These are the activations of a small neural network, seen along a few directions. Each row is one input.
Each table varies a few parts of the input and shows all the possible inputs, shuffled.
Descriptions start from the smaller parts, as in this example, which fits no table here: one of 4 places along a line, together with either a single point or one of 9 places around a ring or (one of 2 separate values, together with one of 5 places around a ring).
Shared parts are said once, and a part with two or three values counts as separate values.
In the rows, zero is written as 100.

Other details of the inputs shift rows strongly along two fixed directions, in all tables alike. That doesn't count.

Rows:
x1: 134 109 66 75 77 75 82 78 123 76 86 103 97
x2: 86 81 98 138 112 122 119 128 78 130 112 81 114
x3: 94 89 105 135 119 116 109 135 70 116 108 90 104
x4: 106 99 71 60 73 84 63 63 141 75 105 123 105
x5: 81 89 102 131 113 129 128 125 88 120 105 84 110
x6: 90 108 121 111 107 92 117 111 75 121 104 96 98
x7: 108 94 108 93 99 102 104 89 116 109 99 97 103
x8: 116 83 70 122 117 125 105 128 98 93 108 77 91
x9: 83 119 108 65 89 75 82 67 105 86 103 126 91
x10: 81 119 179 69 84 76 103 67 100 120 78 127 112
x11: 89 95 108 127 120 119 111 131 72 108 99 92 108
x12: 43 125 196 72 112 82 93 81 77 110 99 142 98
x13: 142 84 33 109 89 111 81 108 128 62 95 88 92
x14: 134 112 70 75 76 77 86 73 133 73 85 103 89
x15: 113 94 66 118 114 115 116 118 96 100 111 72 90
Each input here is: one of 3 separate values, together with either a single point or one of 4 places along a line.
Changing only the choice among 3 separate values turns x1 into x11. The same change can be made to x6. Which row results?
> x3
Which other rows does x5 become when the place on the line of 4 takes its other values? List them by row number.
> x2, x7, x10
Which other rows does x12 become when the choice among 3 separate values takes its other values? List them by row number.
> x4, x9

Rows:
x16: 115 115 96 74 85 73 95 79 105 84 79 108 101
x17: 90 109 137 117 123 117 117 125 74 109 94 98 102
x18: 74 116 175 98 104 97 106 104 76 129 90 117 119
x19: 114 87 81 111 85 94 83 105 105 95 97 104 107
x20: 74 123 134 99 102 96 123 92 90 115 100 108 99
x21: 79 83 105 145 132 145 131 138 71 118 109 67 94
x22: 75 106 55 91 101 103 84 100 99 72 108 111 91
x23: 104 67 5 110 86 126 61 118 118 60 126 100 112
x24: 112 115 97 79 80 70 89 78 105 85 83 106 94
x25: 116 134 166 34 80 44 74 46 120 101 82 140 96
x26: 105 80 83 100 82 108 95 97 119 104 98 93 112
x27: 73 102 144 100 110 98 122 96 81 133 109 97 94
x28: 126 97 32 112 87 89 85 105 112 73 99 88 92
x29: 76 107 147 117 121 121 124 114 88 117 100 99 94
x30: 83 125 136 97 106 94 119 103 71 112 91 106 105
x31: 132 100 85 69 84 72 80 81 118 84 94 105 97
x32: 118 111 127 62 80 59 83 67 107 97 90 119 91
x33: 87 115 145 93 111 82 106 102 80 123 107 115 95
x34: 85 113 154 118 120 98 108 112 75 110 93 106 91
x35: 125 66 33 110 86 124 96 109 127 89 104 79 119
x36: 112 111 126 75 74 73 76 78 118 95 86 129 110
x37: 103 108 71 105 91 97 103 89 113 91 103 91 94
x38: 132 77 34 101 79 105 76 94 144 82 109 93 111
x39: 75 106 93 145 124 122 132 146 52 118 111 83 100
x40: 136 68 10 136 104 132 94 124 127 71 110 68 86
x41: 82 105 154 115 122 106 115 116 69 115 88 97 93
x42: 77 83 99 130 131 132 137 129 66 132 122 71 103
x43: 139 80 43 114 105 116 91 123 111 71 93 79 96
x44: 113 102 126 74 79 81 85 80 109 98 78 120 116
x45: 78 85 84 143 136 142 135 142 70 133 130 67 106
x46: 119 115 124 65 81 53 78 63 112 95 94 128 89
x47: 83 85 109 135 135 144 134 135 75 117 105 73 100
x48: 115 95 77 93 97 93 96 91 120 105 117 101 92
x49: 73 98 92 126 112 121 132 117 77 117 104 76 99
x50: 81 88 95 132 120 117 122 117 80 127 125 84 94
x51: 120 105 69 72 79 87 99 72 128 81 87 99 99
x52: 67 109 172 91 102 102 112 91 97 132 93 115 122
x53: 109 94 107 94 80 88 84 92 104 99 89 108 110
x54: 122 106 105 95 101 91 88 99 108 85 90 111 88
x55: 82 90 67 87 107 99 72 100 100 78 129 108 92
x56: 130 73 31 107 78 103 76 89 140 81 107 90 108
x57: 85 112 155 95 118 110 116 99 97 115 91 104 98
x58: 107 113 77 94 94 104 107 90 114 94 100 91 105
x59: 96 121 141 40 87 71 58 51 128 60 87 149 83
Changing only one part turns x50 into x56. The same change can be made to x31. Which row results?
> x44
What is each input in this table made of?
> one of 4 separate values, together with either a single point or (one of 2 separate values, together with one of 5 places around a ring)
A walk changes only the place on the ring of 5. It starts at x16 and steps to x30. List the rest of the walk in order.
> x39, x28, x24
List by row number the other rows that have the choice among 4 separate values in common with x54.
> x17, x21, x29, x34, x40, x41, x43, x47, x57, x59
Which other rows does x21 become when the choice among 4 separate values takes its other values? List them by row number.
> x26, x27, x49

Rows:
x60: 62 97 101 118 113 116 122 115 77 122 116 92 110
x61: 108 106 113 128 122 113 140 127 75 124 94 69 92
x62: 134 100 61 67 83 82 62 72 141 57 96 113 83
x63: 86 113 149 61 88 80 86 58 124 99 93 130 97
x64: 73 115 139 76 99 90 103 71 108 111 105 117 97
x65: 96 94 119 133 108 115 133 121 82 132 95 80 110
x66: 71 91 126 124 118 123 107 128 73 113 105 101 113
x67: 74 90 125 126 116 120 104 128 70 116 107 99 112
x68: 112 76 17 132 111 132 92 137 95 74 115 74 96
x69: 120 76 16 130 105 121 86 134 94 75 115 76 98
x70: 131 100 58 72 82 87 65 77 135 56 95 113 87
x71: 128 86 61 85 81 98 64 92 135 66 95 109 103
x72: 91 128 158 56 87 63 80 64 104 90 81 140 96
x73: 88 116 151 58 77 66 82 58 114 105 87 134 108
x74: 132 96 74 61 65 67 63 62 140 79 96 120 104
x75: 111 124 163 90 94 74 110 85 96 115 72 114 95
x76: 93 99 108 130 106 111 139 117 82 133 100 75 106
x77: 90 132 140 60 95 71 90 63 107 87 91 128 86
x78: 159 101 68 71 69 76 98 68 148 89 82 88 97
x79: 75 130 148 73 103 79 100 79 89 100 92 123 92
x80: 103 93 130 137 113 119 124 130 80 125 89 87 109
x81: 74 112 152 75 95 91 97 73 106 108 96 124 104
x82: 173 98 61 84 80 84 87 87 139 76 75 88 88
x83: 70 94 100 120 111 111 119 116 74 127 121 91 109
x84: 75 106 108 122 123 105 116 125 58 116 117 94 95
x85: 90 108 162 79 93 79 84 85 96 109 93 131 107
x86: 75 99 121 123 122 109 110 127 59 116 112 98 100
x87: 108 129 150 89 95 71 116 84 94 115 78 107 90
x88: 117 84 10 127 106 116 93 129 92 77 119 73 93
x89: 125 84 62 91 88 105 69 95 132 67 100 106 100
x90: 66 109 109 120 124 111 119 124 61 110 112 94 97
x91: 77 126 146 77 110 84 102 79 94 100 100 119 85
x92: 66 96 100 120 111 114 119 115 75 125 118 90 110
x93: 63 91 113 120 115 124 116 119 79 118 110 95 111
x94: 158 67 36 137 105 132 106 136 115 92 95 60 104
x95: 107 91 119 129 115 121 137 122 86 132 93 71 108
x96: 108 76 10 121 100 129 99 115 116 84 125 73 101
x97: 61 97 101 117 114 121 122 115 80 120 116 91 108
x98: 125 82 62 92 91 106 70 96 134 69 104 103 95
x99: 125 92 56 70 69 82 67 71 141 73 96 112 106
What is each input in this table made of?
> one of 5 places along a line, together with either one of 2 separate values or one of 6 places along a line
Changing only the place on the line of 5 turns x89 into x77. The same change can be made to x85. Which row results?
> x84
List by row number the other rows that have the place on the line of 5 in common with x74.
> x63, x65, x73, x81, x93, x95, x99
Which other rows does x97 become when the place on the line of 6 takes its other values? List them by row number.
> x60, x64, x83, x92, x96
Which other rows does x86 become when the place on the line of 6 takes its other values? List them by row number.
> x62, x68, x69, x70, x72

Rows:
x100: 73 113 140 88 108 94 106 87 92 112 106 114 96
x101: 125 81 11 122 100 117 94 125 108 78 116 73 97
x102: 71 80 69 148 128 144 119 146 70 108 121 73 104
x103: 91 113 156 98 102 92 117 94 95 119 85 104 99
x104: 79 99 118 106 114 108 103 108 84 108 110 104 98
x105: 94 112 153 100 99 94 115 96 96 118 82 109 105
x106: 140 100 75 82 75 78 88 78 134 86 88 98 93
x107: 121 99 79 74 82 80 69 77 127 75 98 114 94
x108: 81 113 144 92 105 88 100 95 82 108 96 116 100
x109: 143 99 83 81 79 79 82 81 131 82 87 103 93
x110: 79 112 146 91 104 88 99 93 83 110 97 117 101
x111: 73 101 116 107 117 116 108 108 88 105 109 102 98
x112: 76 116 140 92 102 88 107 91 84 113 97 114 102
x113: 115 107 92 62 79 79 72 64 136 73 92 122 93
x114: 119 107 81 68 74 73 75 68 127 79 94 117 98
x115: 144 93 45 99 86 97 92 93 126 82 97 84 93
x116: 145 71 19 133 98 121 96 130 113 85 105 71 102
x117: 70 115 151 90 103 93 105 91 85 110 93 118 103
x118: 139 105 81 73 82 82 88 78 130 80 82 100 96
x119: 82 106 108 110 109 104 111 111 80 110 105 98 101
x120: 127 103 75 78 84 80 73 84 121 75 94 110 94
x121: 78 111 144 87 110 94 98 91 91 107 104 117 95
x122: 81 89 121 104 99 114 109 101 102 119 102 100 119
x123: 73 117 150 91 104 92 106 93 84 109 92 116 103
x124: 76 118 147 91 106 94 106 95 85 109 92 114 100
x125: 89 105 113 109 114 104 105 115 79 105 105 99 97
x126: 125 75 25 146 115 139 114 140 99 90 111 58 97
x127: 81 108 116 109 113 109 111 114 81 105 101 99 99
x128: 115 107 91 63 74 76 71 64 133 73 88 122 97
x129: 84 89 115 104 96 109 110 98 101 123 107 99 118
x130: 147 88 45 101 78 93 89 95 131 85 93 89 101
x131: 103 101 117 109 114 105 117 114 82 113 96 89 99
x132: 75 81 64 145 124 136 120 141 71 113 125 73 104
x133: 99 85 69 141 123 130 131 140 73 118 111 62 102
x134: 97 113 148 101 110 95 114 98 86 117 92 103 96
x135: 80 99 117 108 110 105 102 109 80 108 106 104 102
x136: 107 98 76 86 90 93 86 86 118 87 106 105 95
x137: 77 81 63 145 122 134 120 142 70 112 123 74 105
x138: 125 92 94 66 69 81 72 66 141 90 93 116 111
What is each input in this table made of?
> one of 3 separate values, together with either a single point or one of 4 places along a line or one of 8 places along a line
Changing only the choice among 3 separate values turns x126 into x115. The same change can be made to x105. Which row results?
> x130
